Each row below holds a small network's activations on one input, seen along a few directions.
In each table, some parts of the input vary, and every possible input appears once, in random order.
Descriptions start from the smaller parts, as in this example, which fits no table here: one of 4 places along a line, together with either a single point or one of 9 places along a line or (one of 2 separate values, together with one of 5 places around a ring).
Shared parts are said once, and a part with two or three values counts as separate values.
In the rows, 128 means zero.

Other details of the inputs shift rows strongly along two fixed directions, in all tables alike. That doesn't count.

Rows:
R1: [113 118 105 166 154 110 152 119 188 161 117]
R2: [ 59 115 150 190  55 142  98  83  22  92 126]
R3: [143 147  92  76 194 115 116 172 216 117 174]
R4: [168 130  79 162 163  75 168 131 169 108 110]
R5: [186  99 168 191  57 127 150  58  51  70 108]
R6: [147 179 206  28  86 152 113 188 100 150 134]
R7: [ 67 104 160 167  57 156 119  88  30 108 133]
R8: [128 156 185  68  95 162 132 176  65 120 100]
R9: [141 120 177 159  50 159  73  55  67 111 128]
R10: [104  76  72 216 144 132 127  78 174 105 105]
R11: [ 81 152 164  63 102 152 131 168  26 155 133]
R12: [151 128  97  73 190 129 127 166 218 126 178]
R13: [151 133  94  82 195 121 107 145 196 128 174]
R14: [102  78  58 238 150 126 107  50 156 103  98]
R15: [182 131  86 113 191  82 173 157 161 145 114]
R16: [133 137 113  63 176 122 137 185 225 181 141]
R17: [148 188 211  16 111 148 153 205  64 193 119]
R18: [ 99 113  86 233 136  96 122  80 178 131 112]
Description of these inputs: one of 3 separate values, together with either a single point or one of 5 places along a line.
Q: Change only the place on the line of 5 in R12. List by row number the other rows that result.
A: R1, R7, R10, R16

Rows:
R19: [141  92  66 231 144  85 139  70 163  83 125]
R20: [139 115 164 209  58 143 115  62 105  99 104]
R21: [126 115 170 117  85 175 126 114  31 101 120]
R22: [130  84  69 208 151 124  97  43 175  84 149]
R23: [122 144 181  24 112 174 141 198  78 148 113]
R24: [ 92 148 127  72 155 122 150 183 135 195 125]
R25: [179 154 203  29 105 159 153 189  97 143 102]
R26: [125 123 105 193 113 112  87  74 116 102 149]
R27: [148 156  98  98 180  85 158 177 169 164 116]
R28: [168 131 106  85 190 113 167 166 177 146 118]
R29: [120 149 117  89 177 108 123 163 188 183 155]
R30: [152 121 209 118  29 189  78  78  41  79 134]
R31: [101 100  86 230 126 123  84  60 202 103 143]
R32: [ 86 134 143 120 119 146 132 150 127 143 114]
R33: [128 128  50 121 205  83 136 159 217 122 169]
R34: [ 95 136 132 141 111 124 124 124  71 127 118]
R35: [112 126 165 122  75 145 134 128  27  89 131]
R36: [142 147 113  99 169  96 160 167 186 194 118]
Q: The inputs of R22 and R26 match in every part but one. If R28 is changed in the same way as R22 into R26, which row does it become?
A: R27
Q: What is each input in this table made of?
A: one of 3 separate values, together with one of 6 places around a ring
Q: Change only the place on the ring of 6 in R35. List by row number the other rows that result.
A: R21, R23, R24, R32, R34
Q: Change only the choice among 3 separate values in R31. List by row number the other rows that result.
A: R20, R32

Rows:
R37: [131 119 113 149 140 126 129 119 146 128 125]
R38: [117 131 147 118 106 140 131 136 102 131 121]
R39: [119 124 109 149 138 112 128 118 137 134 128]
R40: [116 121 116 149 132 118 127 119 148 139 123]
R41: [142 130 148 129 105 134 128 121  95 117 130]
R42: [131 128 114 147 136 118 124 117 151 124 132]
R43: [127 137 146 103 119 136 128 139 103 125 140]
R44: [130 118 115 149 133 122 130 120 151 128 127]
R45: [130 124 116 145 132 122 124 114 156 129 130]
R46: [135 115 110 146 140 121 130 118 143 127 128]
R47: [132 140 148 104 116 135 121 143 112 123 133]
R48: [125 122 106 142 138 120 118 119 144 120 135]
R49: [140 140 151 109 117 141 125 132 115 132 128]
R50: [142 128 152 125 107 142 129 120  99 115 118]
R51: [115 122 112 146 139 123 124 121 145 121 137]
R52: [125 137 150 126 108 129 126 129 100 130 125]
R53: [140 133 151 129 105 134 128 126 101 118 128]
R54: [133 122 112 148 139 116 134 121 146 116 124]
R55: [128 128 147 128 106 133 124 118  96 132 124]
R56: [134 127 110 145 138 117 125 114 147 125 134]
R57: [134 150 146  63 142 139 132 177 130 148 131]
R58: [136 114 110 143 142 120 133 116 143 120 122]
R59: [114 118 112 144 142 131 123 117 146 126 132]
R60: [114 117 114 144 135 127 124 119 150 126 135]
R61: [127 131 147 104 118 142 126 134 104 127 136]
R62: [126 116 108 140 139 125 116 117 146 123 132]
R63: [135 120 109 145 141 115 135 118 141 117 126]
R64: [121 132 142 125 107 134 130 127  88 123 125]
R65: [132 137 150  99 113 139 121 144 118 129 131]
R66: [140 157 113  29 199 109 169 225 199 177 128]
R67: [109 120 108 149 140 128 130 122 138 132 118]
R68: [109 123 107 150 137 119 131 125 137 127 123]
R69: [121 126 142 125 107 139 128 125  90 125 121]
R70: [143 135 148 111 114 137 123 125 109 128 131]
R71: [124 134 150 125 111 137 125 126 102 136 120]
Q: What is each input in this table made of?
A: one of 5 places around a ring, together with either one of 2 separate values or one of 5 places along a line
Q: The inputs of R38 and R69 match in every part but the place on the ring of 5. If R45 is changed in the same way as R38 into R69, which row does it become?
A: R70
Q: Change only the place on the ring of 5 in R54. List by row number the other rows that result.
A: R50, R58, R63, R66

Rows:
R72: [133 117 148 172  87 138 124  86  91 102 116]
R73: [140 134 133 102 134 128 141 149 113 121 131]
R74: [125 120  71 145 185  93 148 140 192 143 132]
R75: [136 139 132 104 134 119 140 146 117 140 125]
R76: [117  94  93 242 104 116  97  40 132  85 122]
R77: [137 137 135  96 129 131 124 144 115 120 136]
R78: [138 139 137 112 130 123 144 149 117 129 121]
R79: [139 133 140 106 128 126 140 144 131 144 124]
R80: [128 117 149 178  79 146 101  76 100 102 121]
R81: [108  90  30 205 201  94 125  92 224 129 127]
R82: [136 134 141  97 126 143 120 141 128 128 135]
R83: [134 135 139 105 131 131 135 144 128 149 123]
R84: [131 139 140 110 131 131 134 143 120 143 118]
R85: [136 131 138 100 131 140 132 144 122 135 124]
R86: [137 134 131 100 134 127 137 147 110 126 125]
R87: [139 132 138 101 132 135 142 145 120 125 129]
R88: [138 136 139 105 132 126 145 145 125 139 129]
R89: [136 141 146 108 123 133 132 143 129 128 131]
R90: [132 120 143 166  85 132 105  81  87 102 132]
R91: [131 117 150 167  81 144 101  78  99 110 131]
R92: [139 141 139 103 129 124 131 146 123 130 142]
R93: [135 114 130 163 103 135 110  90 102  88 139]
R94: [137 138 146 108 119 132 128 143 135 132 125]
R95: [131 144 144 108 126 135 122 141 126 137 129]
R96: [127 102 106 174 125 128 110  88 154 102 133]
R97: [138 143 141 109 125 127 131 147 122 125 132]
R98: [123 117  79 146 179 102 145 141 204 148 117]
R99: [134 137 140  97 131 141 119 140 121 128 139]
R100: [119 119  77 146 182 106 140 139 202 153 116]
R101: [ 78 137 135 114 119 135 135 156 102 153 117]
R102: [133 138 136 105 136 128 135 142 122 148 127]
R103: [134 107 132 161 104 137 121  94 112 105 121]
R104: [139 135 143  97 128 139 129 142 124 119 141]
R105: [132 142 141 102 130 132 122 140 127 143 138]
R106: [124 119  80 139 176 102 132 135 212 147 137]
R107: [135 139 135 110 129 122 140 147 115 134 117]
R108: [ 78 131 132 105 127 141 131 156  96 144 126]
R109: [138 139 144 102 126 130 132 142 130 134 141]
R110: [ 69 112 138 184  81 142 109  86  64 123 121]
Q: What is each input in this table made of?
A: one of 3 separate values, together with either a single point or (one of 2 separate values, together with one of 6 places around a ring)
Q: The inputs of R91 and R82 match in every part but the choice among 3 separate values. If R105 is changed in the same way as R91 into R82, which row does it become?
A: R99
Q: List by row number the other rows that have the choice among 3 separate values in common with R78.
A: R72, R76, R80, R84, R89, R94, R95, R97, R98, R100, R101, R107
Q: Change only the choice among 2 separate values in R88. List by row number the other rows that result.
A: R109
Q: Change only the choice among 2 separate values in R105. List by row number the other rows that result.
A: R102
